A small network was shown many inputs. Here are its activations along a few directions, one row for each input.
In each table, some parts of the input vary, and every possible input appears once, in random order.
Descriptions start from the smaller parts, as in this example, which fits no table here: one of 2 separate values, together with either a single point or one of 11 places along a line or (one of 4 places along a line, together with one of 5 places around a ring).
Shared parts are said once, and a part with two or three values counts as separate values.

Table:
row 1: [-16  -8  -9 -37   8  58  10 -21  33  32  -6   2 -39  18]
row 2: [ 16  -3   1 -32  21  10  22 -24  25  20  33  19 -60  20]
row 3: [  1  -9  30 -13  24 -17  18 -16  -1   3  13  13 -27  28]
row 4: [ 31   3   4 -41  18  -9  25 -22  34  11  46  12 -52  24]
row 5: [-17 -12  18   4   8   1  -8  -4  -3  -9 -24 -12  24  16]
row 6: [-13 -18  15 -18  18  17   1 -14  17   2 -13  -5  -7  32]
row 7: [-11   5  11 -31  21  45  12 -18  18  42  11  33 -59   5]
row 8: [ 18  -5  29 -19  26 -38  21 -16   7  -6  23   5 -21  31]
row 9: [  0 -20  13 -18  13  -2  12 -21  17  -9  -1 -22  -9  40]
row 10: [-14  14 -50  19 -41  43 -22  25  -4  11 -17  -9  24 -53]
row 11: [-32   3  36  14  20   6  -3  -1 -31  15 -21  23   2  -1]
row 12: [ -7  -6  31 -10  32   2   8 -12  -3  15  -1  27 -26  19]
row 13: [-28  13  10  39  -2   4 -15  19 -41   9 -26  20  21 -33]
row 14: [-14  26 -32  27 -31  28 -16  32 -21  25  -2  25   4 -61]
row 15: [ 21  -1 -10  19 -18 -39  -8  12  -6 -37  -5 -37  47  -2]
row 16: [ 13 -15 -15 -40   7  23  17 -25  42   8  18 -12 -40  32]
row 17: [ 35  24 -36  16 -35 -29  -4  27  -1 -10  30   1   7 -44]
row 18: [-12   0 -10  27 -13   2 -20  18 -18 -17 -29 -12  43 -16]
row 19: [-30 -14  19 -15  17  35   2 -19   6  15 -25  -5  -8  26]
row 20: [ -9  13   7  34  -1 -13 -15  22 -34  -5 -14  19  25 -25]
row 21: [  2  13 -52  14 -41  27 -23  29   6  -3  -4  -9  26 -45]
row 22: [ 19  19 -36  22 -35  -7  -8  24 -13   0  22   9   4 -49]
row 23: [  4  25 -35  23 -31  13 -17  31 -13   9  10  24   6 -54]
row 24: [ 12  -2  31   5  16 -52   7  -4 -10 -17  13  -2   5  15]
row 25: [  7   7   5  33  -6 -33  -6  16 -34 -16  -2   5  23 -17]
row 26: [  0 -11 -12 -40  11  45   8 -19  44  18   8   1 -38  24]
row 27: [ -1  -4  31  10  16 -32   6  -5 -21 -10   2   8   2  12]
row 28: [-34  -9  19   7   8  20  -6  -5 -15   4 -37  -8  20   8]
row 29: [  1  -4 -10  25 -20 -21 -10  12 -16 -26 -17 -26  43  -6]
row 30: [ 17 -16  14 -25  14 -24  14 -20  25 -17   8 -28  -3  43]
row 31: [ -4 -14  13   5   4 -20   3 -12  -6 -18 -15 -24  23  26]
row 32: [-25  -4  36  -7  29  18   7 -12  -9  27 -11  28 -28  12]
row 33: [-28   3  -6  31 -12  19 -20  16 -26  -4 -40 -12  42 -23]
row 34: [ 27 -11 -13 -48   6   4  19 -25  54  -2  31 -20 -34  36]
row 35: [  9 -14  13  -5   4 -38   5  -8   2 -27  -4 -33  27  28]
row 36: [ 23  12   8  25  -7 -54  -3  17 -24 -26  10  -2  29 -14]
row 37: [-13   0  33  11  22 -11  -3   1 -24   3 -10  22   5   4]
row 38: [ 32  11 -53   6 -47 -17 -10  22  15 -23  17 -31  29 -31]
row 39: [  3   1   3 -32  23  28  13 -17  27  29  22  33 -57  13]
row 40: [ 16   8 -53  14 -47   7 -12  20   2 -12   6 -23  25 -36]
What do these inputs look like to the network? -> one of 2 separate values, together with one of 4 places along a line, together with one of 5 places along a line
The inputs of row 34 and row 35 match in every part but the place on the line of 5. If row 26 is changed in the same way as row 34 into row 35, which row does it become? -> row 5
The inputs of row 19 and row 1 match in every part but the place on the line of 5. If row 8 is changed in the same way as row 19 into row 1, which row does it become? -> row 4
A walk changes only the place on the line of 5. It starts at row 40 and steps to row 29. List the rest of the walk in order. -> row 31, row 9, row 16
A walk changes only the place on the line of 4. It starts at row 17 and steps to row 22. List the rest of the walk in order. -> row 23, row 14
A walk changes only the place on the line of 4. It starts at row 33 and steps to row 18. List the rest of the walk in order. -> row 29, row 15

Table:
row 41: [-22  -9  52  23  24 -30  -4  -6 -34 -15 -32  -1  30  22]
row 42: [-21   5  12  43  -5 -13 -20  21 -42 -11 -32   3  44 -23]
row 43: [ 19  20 -60  22 -53   6 -19  34   0  -8  12 -11  23 -57]
row 44: [-20  16 -35  30 -32  36 -24  31 -21  13 -19  13  20 -55]
row 45: [ 16   6 -15  32 -27 -40 -13  24 -23 -32  -2 -20  48 -24]
row 46: [-16   9 -25 -12  -9  55  -3   6  13  37   1  23 -29 -24]
row 47: [-15  -7  17 -43  34  44  19 -31  30  38   7  25 -60  32]
row 48: [ 22  13 -53 -20 -26  29   3   5  35  14  31   1 -28 -25]
row 49: [ 23 -10  -9 -54  15  19  23 -28  52  15  35   1 -56  33]
row 50: [-20 -17  61 -12  45 -11  15 -29  -8   4 -14   7 -15  49]
row 51: [ 14 -10  23  13   8 -57   3  -2 -13 -36  -4 -25  35  23]
row 52: [ 19 -16  33 -22  26 -37  21 -26  10 -19  16 -16 -12  49]
The inputs of row 50 and row 52 match in every part but one. If row 47 is changed in the same way as row 50 into row 52, which row does it become? -> row 49
What do these inputs look like to the network? -> one of 2 separate values, together with one of 6 places around a ring
Which other rows does row 51 become when the choice among 2 separate values takes its other values? List them by row number. -> row 41

Table:
row 53: [ 10   2   1 -11   8  -3   7  -4  11   6  16  10 -21   5]
row 54: [-13   0  10  -1   7  12   2  -3  -6  11  -7  11  -8  -2]
row 55: [  4   9 -15  18 -15   0 -13  18  -8  -5  -2   8  14 -24]
row 56: [-8  2  8  1  5  5  2 -5 -9  9 -3  9 -7  1]
row 57: [  6  -7   2 -11   4  -3   8 -11   6  -4   5 -11  -5  16]
row 58: [ -5   0   5  -8  11  11   2  -2   5  13   2  15 -18   2]
row 59: [-11  -6   7  -5   5  10   4 -11   2   3  -7  -4  -3  13]
row 60: [  3  -8  -1 -19  10  12   6  -9  22   6   7   1 -19  16]
row 61: [ -2   5 -18   7 -20   1  -6  10  -3  -3  -3 -14  17 -17]
row 62: [-10   0   8  -4   9  13   2  -3  -1  14  -3  14 -14   0]
row 63: [ -1   7 -21  13 -19   7  -8  12  -4  -3  -8 -13  17 -20]
row 64: [ 8 -1  4 -3  5 -9  7 -5 -4 -1 10  3 -9  5]
row 65: [ 13  -3   2 -15   3  -8   8 -12  12  -3  10 -10  -7  15]
row 66: [  1  12 -19  20 -18   1  -9  18 -14   0  -4   0  14 -31]
row 67: [ -1  12 -16  16 -20  -4  -6  16 -13   0   3  -1  13 -28]
row 68: [ -8  -7  45  26  21 -51  -2   2 -34 -26 -18  -4  35  17]
row 69: [ 12   3   3  -9   4  -8   7  -4  10   3  16   7 -16   4]
row 70: [ -6  -4   4 -17  11  17   3 -10  14  10  -2   2 -14  14]
row 71: [  8  -4   1 -19   8   2   7 -11  20   0  11  -2 -15  17]
row 72: [-2 -4  5  0  5 -2  4 -5 -7  1  2  4 -9  5]
row 73: [-14  -7   9  -7   6  16   3  -9   4   8 -10  -2  -6  10]
row 74: [ -1  -9   3  -8   6   4   7 -10   3  -2  -3  -8  -5  16]
row 75: [  2   4 -20  12 -16   8 -13  12  -1  -7  -9  -7  20 -18]
row 76: [  2  12 -18  21 -16   2 -14  18 -11  -2  -4   6  15 -28]
row 77: [ -8 -13  42  19  21 -45  -1  -4 -24 -29 -23 -16  39  28]
row 78: [ 11  -5   0 -18   4  -4   8 -10  19   0  11  -6 -12  15]
row 79: [  2   2 -16  10 -17   4 -13  12   1  -8  -7  -5  18 -13]
row 80: [  2  10 -13  14 -17  -4  -8  16 -11  -3   3   5  13 -24]
row 81: [ 13   1   3  -6   3 -13   7  -4   3   0  15   1 -13   4]
row 82: [  1   3 -15   7 -19   2  -8   9  -1  -7  -2  -9  16 -14]
row 83: [-12  -7   8 -11   8  19   3  -9  10  10  -8   1 -10  12]
row 84: [  4   1   2 -14  13   7   5  -3  11  10  11  15 -20   6]
What do these inputs look like to the network? -> one of 2 separate values, together with either a single point or one of 5 places around a ring or one of 10 places around a ring
The inputs of row 58 and row 70 match in every part but the choice among 2 separate values. If row 53 is changed in the same way as row 58 into row 70, which row does it become? -> row 71
Which other rows does row 68 become when the choice among 2 separate values takes its other values? List them by row number. -> row 77

Table:
row 85: [  7  -3  16  20   4 -35  -3   6 -19 -19  -2  -2  19   2]
row 86: [  0  -7  24   7   9 -34   8  -8 -13 -18  -3 -16  13  21]
row 87: [-21 -10  25 -20  26  26   8 -22   7  20 -12  14 -23  26]
row 88: [  3 -18  34 -13  22 -29  11 -19   5 -16  -4  -9   5  46]
row 89: [  8   4  -7  33 -16 -30 -16  22 -24 -30 -13 -20  49 -19]
row 90: [ 16  17 -48   6 -32  14 -14  23  11  -5  11  -7  12 -38]
row 91: [ 19  10 -23  -7 -17   7   1   4  13   7  23   7 -18 -17]
row 92: [-19  -2  11  -1   8  17   6  -9 -11  20 -13   9 -10   4]
row 93: [-21  10 -15  24 -18  22 -21  23 -19   6 -22   8  26 -37]
row 94: [-14   9   6  11   2  14  -5   8 -16  19 -12  21  -1 -16]
row 95: [ 11 -10  -5 -39  12  17  14 -20  43  10  23   1 -40  27]
row 96: [ 11  -1 -17 -20   0  13  11  -8  24   7  24  -4 -31   2]
What do these inputs look like to the network? -> one of 3 separate values, together with one of 4 places along a line
Which other rows does row 85 become when the place on the line of 4 takes its other values? List them by row number. -> row 86, row 88, row 89
